These are the activations of a small neural network, seen along a few directions. Each row is one input.
Each table varies a few parts of the input and shows all the possible inputs, shuffled.
Descriptions start from the smaller parts, as in this example, which fits no table here: one of 4 places along a line, together with either a single point or one of 9 places along a line or (one of 2 separate values, together with one of 5 places around a ring).
Shared parts are said once, and a part with two or three values counts as separate values.
(in the rows, 128 means zero)

Other details of the inputs vary at random and push rows far along three fixed directions, the same in every table; ignore that.

A family of inputs:
x1: [105 122 138  98 132 136 134 103  91 147 125 131 144]
x2: [136 157 138 167 135 153 134 106 135 138 135 123  85]
x3: [112 125  79  96  97 159 146 156  82 125  92 113 149]
x4: [115 166 151 163 128 139 185  97 151 150 168 141  95]
x5: [121 157 126 129 131 148 129 120 109 136 127 119 133]
x6: [165 142 140 158 136  94 135 201 159 105 137 169 116]
x7: [107 114 146 109 141 131  94  46 113 149 142 114 131]
x8: [163 127 116 148 123 114  91 154 162 112 137 127 119]
x9: [120 137 168 142 156 136 136  88 119 151 138 134 104]
x10: [141 109 107 103 122 107 115 187 124 102 107 132 166]
x11: [158 128 155 156 144  87 108 152 170 113 148 156 111]
x12: [154 127 109 144 119 116 103 163 153 103 129 128 116]
x13: [108 142 100 107 113 160 182 174  68 127  95 143 141]
x14: [ 87  79  91  72  94 130 155 116 113 126 107 105 163]
x15: [113 129 105 110 110 153 125 108 100 132 113 108 130]
x16: [120 108 159 128 151 133  67  23 141 161 147  95 112]
x17: [136  66 105  81 116  93  77 146 132 104 110 116 166]
x18: [131 169 154 145 143 123 167 167 115 129 131 163 128]
x19: [115 132 119 143 116 139 196 151 142 125 121 133 109]
x20: [159 105 122 149 133 112 101 162 162 104 122 130 117]
x21: [139 192 136 172 132 156 146 127 128 134 145 131 103]
x22: [121 144 136 123 138 138 121 108 110 136 132 124 143]
x23: [102 118 151 109 143 133 153 115  92 147 109 138 132]
x24: [143  76 122 118 118  83  74 101 202 115 157 100 158]
Each input here is: one of 4 places along a line, together with either a single point or one of 5 places along a line.
Changing only the place on the line of 4 turns x12 into x8. The same change can be made to x14. Which row results?
Answer: x4
Change only the place on the line of 4 in x3. List by row number the other rows that result.
Answer: x2, x15, x21
Which other rows agree with x22 in the place on the line of 4? List them by row number.
Answer: x5, x10, x18, x21, x24

A family of inputs:
x25: [ 79 135 122 101 110 183 217 111  57 165  93 132 106]
x26: [148 188 179 193 140  98 182 145 174 136 184 182  85]
x27: [166 124  99 154 120 109 114 222 182  88 106 119 139]
x28: [168  89  90 138 113 112  92 159 195 108 138 103 146]
x29: [ 83 127 153 100 151 138 153  91  72 144 122 153 127]
x30: [ 96 154 131 104 126 141 153 113  90 128 118 118 154]
x31: [183 138 119 152 127 128  79 174 127 126 117 145 109]
x32: [122  62  98  84 123 118 134 194  93 104  61 140 160]
x33: [121  61 110  79 129 123  93 132  94 109  80 102 159]
x34: [116 131 152 123 156 141 140 118 106 138 123 119 144]
x35: [185 192 203 203 178 124  59  62 180 179 205 142  86]
x36: [ 71 143 132  82 106 155 198  84  77 163 132 128 150]
x37: [100 106 168 120 140 129 137  47 110 177 133 130 101]
x38: [151 118  77 121 106 108 124 240 133  61  89 132 134]
x39: [130  64 118  92 129 112  53  93 132 117  97  84 149]
x40: [136 181  88 167 104 159 203 198 122 101 131 156  85]
x41: [136  35 152  86 160  76  32  77 171 137 133 105 183]
x42: [125  65  65  94  91 137 104 152 119 105  76  91 155]
x43: [ 94 142 146 110 146 157 143  88  93 154 113 102 144]
x44: [ 78 162 141  95 136 158 193 114  47 137 115 134 159]
x45: [118  59  94  85 108 109  36  61 151 116 134  79 157]
x46: [112 107 137 127 134 157  99   7 128 169 147  92 105]
x47: [101 118 171 108 162 126  84  26 104 143 154 112 123]
x48: [197 131 130 141 127  79  27 148 180 113 167 138 153]
x49: [ 95 125 149 109 126 137 133  43 117 160 157 124 102]
x50: [149 175 160 191 140 121 206 194 161 140 148 175  86]
x51: [177 194 190 195 166 117  48  55 163 158 209 155  64]
x52: [163  80 113 125 113  94 104 169 196 116 135 117 140]
x53: [100 100  60  67  80 143 156 148  95 113 104 105 189]
x54: [113 184 150 146 143 134 220 188  95 122 126 188 130]
x55: [171 118  83 162 107 117 124 222 188  88 118 118 138]
x56: [100 122 140 111 124 118 156 111 106 143 134 150 110]
x57: [146 206 160 197 141 123 147 135 173 119 167 146  95]
x58: [170 134 101 166 106  96 105 176 200  85 153 127 136]
x59: [ 98 150 115 128 121 171 171 136  81 134  82 119 112]
x60: [108 190 114 152 120 161 188 173  97 112 110 145  95]
Changing only one part turns x33 into x47. The same change can be made to x59. Which row results?
Answer: x60
What do these inputs look like to the network?
Answer: one of 4 separate values, together with either a single point or one of 8 places around a ring
Change only the choice among 4 separate values in x36. List by row number the other rows that result.
Answer: x25, x49, x52
Change only the choice among 4 separate values in x37. List by row number the other rows that result.
Answer: x26, x50, x56
